These are the activations of a small neural network, seen along a few directions. Each row is one input.
In each table, some parts of the input vary, and every possible input appears once, in random order.
Descriptions start from the smaller parts, as in this example, which fits no table here: one of 8 places around a ring, together with either a single point or (one of 2 separate values, together with one of 4 places along a line) or one of 11 places around a ring.
Shared parts are said once, and a part with two or three values counts as separate values.
(in the rows, 128 means zero)

A family of inputs:
row 1: [153 129 136  87 186  81 160  64 121 102 149 117 149 141 156]
row 2: [115 197 102 111 129  95  97 165  74 154 158  90 105 132 106]
row 3: [115  78 131 163 116 149 170 101 152 113 130 138 137 137 145]
row 4: [142 143 144 145  93 152 107 143  99 128 160 104  89 135 106]
row 5: [ 88 118 114 193 137 120 170 111 181 121 123 156 145 117 145]
row 6: [127  88 134 177 125 130 166  83 133 110 161 131 132 150 141]
row 7: [126 170 119 118 206  53 160  75 147 110 141 134 159 120 156]
row 8: [ 92 103 110 160 161 116 139 129 191 123  79 185 182 108 147]
row 9: [156  71 147 104 114 161 110 145 146 131  85 155 140 125 131]
row 10: [119  63 127 130 141 144 137 119 162 117  86 165 173 127 147]
row 11: [131 126 137 107  91 182  93 165 128 136  93 130 116 115 108]
row 12: [129 132 141 132  82 172 110 161 119 130 126 112  95 123 110]
row 13: [133 115 139 100 106 169  76 180 129 137  78 139 129 116 113]
row 14: [ 86 164 101 136  86 145 108 186 108 156 124 102 109 116  96]
row 15: [118 147 113 171 176  73 159  88 147 116 153 143 140 132 155]
row 16: [159 162 142 108 125 123  99 138  85 126 160 101  89 139 120]
row 17: [166 186 149  54 154 101  98 124  87 121 151  91 106 127 123]
row 18: [181 116 151 113 131 115 134 102 103 120 162 117  98 150 138]
row 19: [ 98 177 104 147  96 125 105 170  89 155 158  93 105 128  92]
row 20: [188 139 158  60 160  94 133  89 105 114 151 108 116 138 140]
row 21: [116  74 125 137 127 157 154 105 162 117 100 156 159 128 143]
row 22: [153  83 145 111  99 173 128 130 145 131  99 146 126 125 127]
row 23: [ 89 114 109 167 147 129 155 115 190 124  92 175 168 108 142]
row 24: [100 128 117 207 145 101 166  92 162 119 154 147 140 129 142]
row 25: [122 220 110  58 159  74  96 152  75 150 149  81 124 121 110]
row 26: [164  98 154 150  99 144 141 108 116 122 163 121  99 146 125]
row 27: [152  87 150 136  89 164 144 127 136 125 130 128 105 134 129]
row 28: [ 87 158  98 111  95 153  91 190 116 162  91 120 130 109  95]
row 29: [145 107 131 140 155 101 159  77 119 107 160 127 131 153 154]
row 30: [ 90 146 101 104 110 141  74 205 116 163  76 129 144 110 100]
- What do these inputs look like to the network? => one of 5 places along a line, together with one of 6 places along a line
- The inputs of row 27 and row 12 match in every part but the place on the line of 5. If row 9 is changed in the same way as row 27 into row 12, which row does it become? => row 13
- A walk changes only the place on the line of 6. It starts at row 25 and steps to row 2. List the rest of the walk in order. => row 19, row 14, row 28, row 30

A family of inputs:
row 31: [142 121 143 160  91 160 143 116 135 123 148 126  95 130 120]
row 32: [120 161 125 108 117 149  64 192 124 146  85 133 123 108 107]
row 33: [124  79 124 113 169 114 163  88 175 114  83 166 180 123 158]
row 34: [140 235 122  45 160  72  80 146  55 145 162  72 103 129 109]
row 35: [124 107 120 168  92 147 136 127 111 137 153 123 111 146 117]
row 36: [145 104 141  95  99 161 107 161 123 140 108 128 123 124 117]
row 37: [ 94 178 111 123 101 153  93 183 130 149 102 121 121 101  95]
row 38: [105 129 111 148  86 143 112 169 104 156 135 114 118 130  97]
row 39: [149 128 147 124 101 151  90 168 123 140 112 129 106 122 113]
row 40: [169 103 157 143 108 154 116 127 129 119 131 140  97 136 131]
row 41: [144  79 147 126 143 139 149  95 153 104 124 152 150 135 149]
row 42: [ 83 126 100 180 163  95 172 104 169 122 123 152 159 124 158]
row 43: [ 74 166  94 135 107 140  99 194 120 148 103 117 126 111 106]
row 44: [119 110 126 171  97 149 147 128 125 123 149 121 101 141 132]
row 45: [103 137 117 168 158 104 169  93 180 121 122 158 153 111 146]
row 46: [155 194 122  88 217  22 157  65 100 110 183 102 137 138 156]
row 47: [127  94 124 120 173 107 158  96 176 115 101 171 174 121 159]
row 48: [190 177 149  82 151  82 130  87  60 116 207  71  77 157 131]
row 49: [104 106 115 182 129 122 152 101 134 123 151 135 146 141 132]
row 50: [131 117 129 150 176  93 142 102 178 114 106 173 156 116 154]
row 51: [165  80 151 113 105 166 132 121 129 119 127 139 115 139 135]
row 52: [142  90 140  89  95 167 112 153 121 139  91 123 130 126 117]
row 53: [122 145 133 140  85 155 118 158 129 143 129 116 103 115 102]
row 54: [169 201 141  62 145  76 106 125  55 137 188  64  86 143 114]
row 55: [171 177 143  95 188  55 148  63  80 100 206  83 113 151 146]
row 56: [ 99 110 122 185 134 125 163 102 147 110 147 133 136 137 147]
row 57: [ 78 162  90 132 103 142  86 192 104 162 108 119 136 116  90]
row 58: [116 137 119  79 115 160  81 183 124 147  82 133 141 109 111]
row 59: [148 101 152 156 145 126 133 101 154 103 129 154 133 130 145]
row 60: [141  64 147 119 139 146 154  87 151 103 107 147 156 137 149]
row 61: [114 122 119  73 111 166  85 175 122 146  65 127 147 111 111]
row 62: [101 132 116 151  91 142 124 170 119 142 130 112 108 125 112]
row 63: [162  66 151 107 101 172 137 113 128 118 109 134 121 142 135]
row 64: [ 88 121  93 176 158  91 162 102 157 134 129 154 169 129 142]
row 65: [120 121 139 174 128 135 160  90 158 110 146 139 130 124 135]
- The inputs of row 54 and row 46 match in every part but one. If row 62 is changed in the same way as row 54 into row 46, which row does it become? => row 42
- What do these inputs look like to the network? => one of 5 places along a line, together with either a single point or one of 6 places along a line
- Which other rows agree with row 59 in the place on the line of 5? List them by row number. => row 41, row 49, row 55, row 56, row 60, row 65
- A walk changes only the place on the line of 6. It starts at row 35 and steps to row 44. List the rest of the walk in order. => row 31, row 40, row 51, row 63
